These are the activations of a small neural network, seen along a few directions. Each row is one input.
Each table varies a few parts of the input and shows all the possible inputs, shuffled.
A made-up example of a description, with smaller parts first: one of 6 places along a line, together with either a single point or (one of 2 separate values, together with one of 5 places around a ring) or one of 11 places around a ring.
Shared parts are said once, and a part with two or three values counts as separate values.
(in the rows, 128 means zero)

Other details of the inputs shift rows strongly along two fixed directions, in all tables alike. That doesn't count.

A family of inputs:
r1: [164 115 164 145 156 122 149 146 176 164 137]
r2: [164 184  76  87 141  60 166 130 108 134 153]
r3: [169 183 127  80 118  71 169 117  75 131 135]
r4: [151 104 143 135 141 104 145 129 198 165 145]
r5: [100 113 121 114 143 130  96 133 181 152 140]
r6: [127 117 157 109 155 153 182 101 185 145 141]
r7: [120 131 155  87 174 116 124 142 164 169 160]
r8: [130 119 146 117 148 138 193 135 131 168 135]
r9: [104 137 117 143 119 135 160  97 117 137 144]
r10: [ 88 109 143 142 119 162 140  96 158 155 150]
r11: [146 156  88 117 132 122 186  95  93  80 119]
r12: [129 109 137 173 110 167  91 153 116  99 104]
r13: [114 144 117 119 105 127  91 127  60  86 114]
r14: [132 132 136 131 161 105 135 147 187 174 163]
r15: [159 129  75 156  70 135 104 125  64  51  83]
r16: [ 99 115 140 105 162 133  92 133 160 151 132]
r17: [ 96 122 127 123 158 131  96 151 167 152 151]
r18: [ 84 103 147 119 148 166  55 134 117 117 120]
r19: [121 127  72 136 107 142 152 131  37  74 110]
r20: [ 73 117 117 165 117 176 111 110 106 112 144]
r21: [118 123 111 144 143 109 111 141 164 141 140]
r22: [153 182  96 115 117  92 211  93  83 136 163]
r23: [ 87 116 164 151 102 172  72 134 123 122 107]
r24: [134 127 162 145 105 139 128 138 138 142 108]
r25: [149 167 122 115  84  92 150 116  75 108 110]
r26: [108 105 160  92 145 141  93 116 152 149 126]
r27: [ 87 103 109 166 140 150  62 154 152 114 140]
r28: [155 167 108  73 156  82 149 127 112 141 149]
r29: [181 152 105 142  98 101 157 132  87  99 101]
r30: [138 142 117 153  83 142 108 141  70  83 105]
r31: [ 77  83 107 160 118 186 110 131  96 101  92]
r32: [127 130 173  85 168 123 124 127 151 174 142]
r33: [155 154 105  65 140  79 149 115 124 136 146]
r34: [129 103 135 160 148 132 109 141 174 146 136]
r35: [139 120 161 135  93 142 127 131 144 138 113]
r36: [140  95 151 163 143 138 116 143 170 141 116]
r37: [170 158 160 123 111 111 169 138 125 154 129]
r38: [121  96 157 112 137 145 187 126 160 174 132]
r39: [ 85 105 133 127  97 162  56 116 104  96  99]
r40: [130 136 153 115  86 122 129 116 121 129 117]
r41: [112 121 148  99 150 127 102 120 129 142 120]
r42: [192 160  89 125 129  56 181 133 108 118 151]
r43: [166 102 160 135 140 118 150 135 188 160 133]
r44: [117 148  89 122  89 118  88 113  41  65  92]
r45: [183 148 149 134 125 111 170 143 133 146 125]
r46: [157 163 115 105 151 121 205 102 118 114 140]
r47: [ 76 108 161 159  97 179  59 140 112 105 107]
r48: [154 121  91 166 115 129 104 142  85  71 111]
r49: [125 128  59 142 107 111  90 126 112  82 126]
r50: [ 82 101 134 153 150 201 109 119 138  90 123]
r51: [125  97 134 162 143 124 112 137 179 145 127]
r52: [116 133 134 108 162 103 132 139 186 178 149]
Each input here is: one of 4 places along a line, together with either one of 3 separate values or one of 10 places around a ring.
- Changing only the place on the line of 4 turns r7 into r28. The same change can be made to r20. Which row results? => r22
- Changing only the place on the line of 4 turns r49 into r21. The same change can be made to r10. Which row results? => r9
- Start at r12 and move only the place on the ring of 10, one step at a time. The first step leads to r30. Which rows follow, in order? => r47, r13, r18, r7, r17, r27, r42, r48
- Which other rows does r31 become when the choice among 3 separate values takes its other values? List them by row number. => r9, r11

A family of inputs:
r53: [109  69 244 184 120 239 214 137 195 166  92]
r54: [197 191 103 106  93  42 220 122 110 137 154]
r55: [118 124 194 114 131 132 121 144 141 182 149]
r56: [100 104 220  93 195 167  91 136 221 206 147]
r57: [173 181 103 118 140  62 193 117 120 146 171]
r58: [ 71 100 131 141 158 159  95 121 160 136 152]
r59: [222 166  79 105 144  41 210 138 139 144 154]
r60: [ 71  91  40 139 132 187  24 128  64  38  85]
r61: [154 194  96  65 163  61 209 110  99 143 178]
r62: [163 141  27 141 120  88 110 123  55  47 111]
r63: [112  71 133 218  33 246 108 103  38  39  47]
r64: [222 183 115  69 128  30 198 118 102 114 145]
r65: [ 62 100 141 136 111 172  85 115 150 142 129]
r66: [ 68  97 237 107 174 163  96 152 194 205 145]
r67: [143 138 166  80 163 103 139 126 172 164 141]
r68: [ 55 122  58 140  88 188  38 103  60  51  92]
r69: [103 116 152 144 115 134 120 119 171 149 142]
r70: [ 90  86 188 175 171 167 109 164 247 208 159]
r71: [120 123  75 192  71 142  42 149  41  60  74]
r72: [184 153  82  63 157  55 203 122 117 147 150]
r73: [174 165  63 133  98  97 108 132  73  48  99]
r74: [106 100 168 152 114 141  82 137 147 144 100]
- What is each input in this table made of? => either one of 2 separate values or (one of 4 places along a line, together with one of 5 places around a ring)
- Which other rows does r61 become when the place on the line of 4 takes its other values? List them by row number. => r57, r58, r70

A family of inputs:
r75: [157 116 153 140 132 129 157 139 154 142 119]
r76: [140 122  87 170  91 145 107 131  76  64  93]
r77: [ 50  89 187 132 107 220  62 126 139 117  88]
r78: [139 141 103 102 141 110 110 131  88  96 125]
r79: [115 125 105 134 137 148  74 119 120  86 111]
r80: [ 81  89 130 128 153 175  55 151 134 123 118]
r81: [106 131  62 151  97 145  60 115  87  68 121]
r82: [106 105  56 132 110 137  62 119  87  49 107]
r83: [ 58  87 160 155 149 185  35 145 157 137 134]
r84: [172 172 125  70 152  62 194 141 118 170 169]
r85: [111 109 169 100 172 136 119 155 174 183 154]
r86: [131 149  78 111 130  83 143 118 108 117 131]
r87: [ 85 105 149 131 155 125 115 133 193 175 146]
r88: [ 88  81 193 183 137 193 115 147 202 167 135]
r89: [153 180  59 116 112  78 122 113  39  60 122]
r90: [183 143 148 119 136 106 210 133 146 148 136]
r91: [200 129 186 112 142  78 193 144 190 200 137]
r92: [ 67 106 175 124 100 199  85 121 125 120  97]
r93: [143 174  46 131 101 106  99 104  49  48 113]
r94: [ 33  73 137 167 136 210   6 157 141 118 122]
r95: [129 152  94 113  91 130 164  83  21  83 113]
r96: [124 174 143  95  80 119 167 108  79 124 122]
r97: [175 157 121  78 141  49 199 116 156 166 174]
r98: [129 122 115 163 117 164 143 130 111  91 112]
r99: [106 102 152 110 173 121 128 133 202 176 135]
r100: [ 76  96 130 142 144 175  39 142 124 103 116]
r101: [ 76 101 181 152 158 177  68 132 211 170 145]
r102: [118 146  73 128 115 122  78 128  51  64 118]
r103: [100 120  57 129 124 144  71 135  79  77  97]
r104: [136 132 118 159 115 146 164 127 112 103 123]
r105: [153 155 119  84 158  79 178 136 145 178 149]
r106: [146 131 183  96 168 103 168 128 227 216 179]
r107: [222 160 170  98 136  48 242 136 166 197 153]
r108: [184 136 123 133 113  96 161 135 115 119 111]
r109: [163 155  66 154  86 119 155 121  51  59 108]
r110: [128 174  98  97  61 121 144 103  25  68  98]
r111: [ 67  69 134 154 144 203  23 130 180 114 114]
r112: [172 122 211 126 149 100 197 148 217 222 156]
r113: [159 148  65 148  98 135 161 119  52  45 100]
r114: [123 116 174  99 140 149 178  97 119 158 128]
r115: [ 73  65 161 137 157 168  69 136 212 158 141]
r116: [177 180  96  87 142  64 162 117  84 103 133]
r117: [191 141 153 130 115  77 178 138 147 167 134]
r118: [162 167 143  93 162  75 168 123 140 154 150]
r119: [ 84  66 159 204 103 192  34 151 163 129  98]
r120: [136 138 118 160 111 143 168 127 112 111 132]
r121: [150 150 114  90 154  66 179 123 150 159 146]
r122: [112 133 178 124 164 117 125 132 181 178 158]
r123: [140 125 183  93 164  81 183 129 229 222 190]
r124: [153 169  62 118 116 100 115 107  68  66 117]
r125: [201 163 148 122 116  61 215 132 140 174 150]
r126: [ 99  75 189 179 134 185 101 149 199 164 122]
r127: [ 70  68 156 206 111 211  53 148 160 119 105]
r128: [ 85  92 195 120 143 185 142 102 146 169 127]
r129: [112 143  52 127 114 119  96 130  71  88 113]
r130: [189 162  99 129 110  94 203 123  86 104 125]
r131: [197 141 149 124 118  76 178 138 143 159 128]
r132: [ 99 134  98 137  87 159 130  85  28  81 108]
r133: [133 166  40 117 107  91 127 124  54  94 125]
r134: [116 107 153 119 154 146 104 128 195 162 151]
- Changing only one part turns r118 into r116. The same change can be made to r115. Which row results? => r82
- Changing only one part turns r101 into r79. The same change can be made to r119. Which row results? => r91
- What is each input in this table made of? => one of 4 places along a line, together with either one of 2 separate values or one of 5 places along a line or one of 8 places around a ring
- Which other rows does r96 become when the choice among 2 separate values takes its other values? List them by row number. => r132

A family of inputs:
r135: [157 137 131 130 109 120 157 119 122 122 125]
r136: [ 96 105 158 137 137 146 108 131 162 157 136]
r137: [143 142 117 115 119 103 137 122 115 129 129]
r138: [140 139 115 111 131 110 143 116 119 120 130]
r139: [138 148 118 118 120 105 138 120 111 130 131]
r140: [144 141 119 116 136 111 141 128 111 119 134]
r141: [138 141 110 114 126 111 145 119 123 123 129]
r142: [111 100 169 149 139 165 128 143 155 153 123]
r143: [100 111 149 137 147 157 111 132 169 152 138]
r144: [144 133 112 119 122 104 141 125 117 129 135]
r145: [136 138 111 115 119 107 147 126 120 126 132]
r146: [136 144 116 113 131 111 144 114 114 121 132]
r147: [ 99 106 156 140 140 149 107 135 161 157 143]
r148: [109 100 151 131 150 153 107 128 171 148 131]
r149: [138 136 116 117 119 102 142 123 115 128 134]
r150: [151 148 133 133 110 122 160 119 115 121 133]
r151: [141 145 110 122 134 113 146 127 121 121 134]
r152: [103 107 160 130 150 156 107 133 161 150 138]
r153: [106 107 156 137 155 154 109 134 167 146 135]
r154: [138 147 121 109 124 110 141 124 110 122 129]
r155: [113  97 167 150 138 161 126 141 159 153 118]
r156: [139 143 111 123 127 109 148 134 118 124 137]
r157: [141 139 108 125 127 105 146 132 123 126 132]
r158: [146 138 116 117 136 107 139 126 116 120 130]
r159: [148 134 115 110 131 110 140 123 116 121 130]
r160: [152 130 126 125 117 123 162 127 110 129 118]
r161: [141 140 116 125 127 104 142 131 113 126 139]
r162: [146 145 120 115 132 111 140 134 112 119 132]
r163: [113 104 173 146 122 160 122 127 169 145 123]
r164: [112 102 157 127 144 153 104 139 168 149 129]
r165: [119 105 170 156 129 158 121 132 171 145 124]
r166: [155 145 134 136 114 119 160 124 118 120 131]
r167: [139 146 113 117 135 114 144 118 113 122 138]
r168: [ 66 101  62 169  91 189  17 118  47  23  79]
r169: [110 106 155 143 143 143 100 138 169 156 130]
r170: [146 146 117 124 127 105 137 130 113 128 135]
r171: [143 141 120 107 124 109 139 126 114 120 127]
r172: [149 139 113 118 122 105 135 125 118 130 131]
r173: [132 144 112 117 120 109 148 124 116 127 134]
r174: [136 145 109 120 123 112 148 128 115 127 140]
r175: [105  99 147 135 138 151 111 138 173 153 133]
r176: [108 104 153 139 155 149 107 132 171 147 131]
r177: [ 65 106  54 174  90 188  25 117  57  28  81]
r178: [143 141 107 124 134 108 144 125 125 123 130]
r179: [149 142 116 112 123 107 136 129 117 125 125]
r180: [ 79 101  60 175  94 183  16 132  54  23  77]
r181: [145 139 128 128 119 126 164 127 102 129 126]
r182: [146 132 130 123 115 121 164 125 107 128 117]
r183: [138 151 120 112 120 107 138 124 110 126 126]
r184: [104 115 161 134 142 153 103 140 163 155 133]
r185: [143 145 120 110 120 105 137 127 115 124 124]
r186: [104 112 157 139 141 151 102 135 163 159 138]
r187: [104 101 160 125 146 151 106 131 166 148 130]
r188: [144 138 106 116 129 112 144 121 125 124 130]
r189: [109 109 174 149 123 162 123 124 165 147 125]
r190: [142 148 119 112 128 114 140 128 109 122 136]
r191: [143 137 114 127 127 100 141 129 118 128 134]
r192: [142 137 131 125 115 122 165 122 103 129 120]
r193: [110 109 159 138 145 146 100 143 169 152 125]
r194: [145 149 120 119 128 108 137 135 112 123 129]
- What is each input in this table made of? => one of 6 places around a ring, together with either one of 2 separate values or one of 8 places around a ring
- Changing only the place on the ring of 6 turns r141 into r178. The same change can be made to r185. Which row results? => r193
- Changing only the place on the ring of 6 turns r143 into r151. The same change can be made to r186. Which row results? => r170
- List by row number the other rows that have the place on the ring of 6 in common with r148. => r135, r144, r159, r160, r164, r172, r175, r179, r188
- Which other rows does r159 become when the place on the ring of 6 takes its other values? List them by row number. => r140, r152, r158, r168, r187
- Which other rows does r142 become when the choice among 2 separate values takes its other values? List them by row number. => r166
- Which other rows does r182 become when the choice among 2 separate values takes its other values? List them by row number. => r163
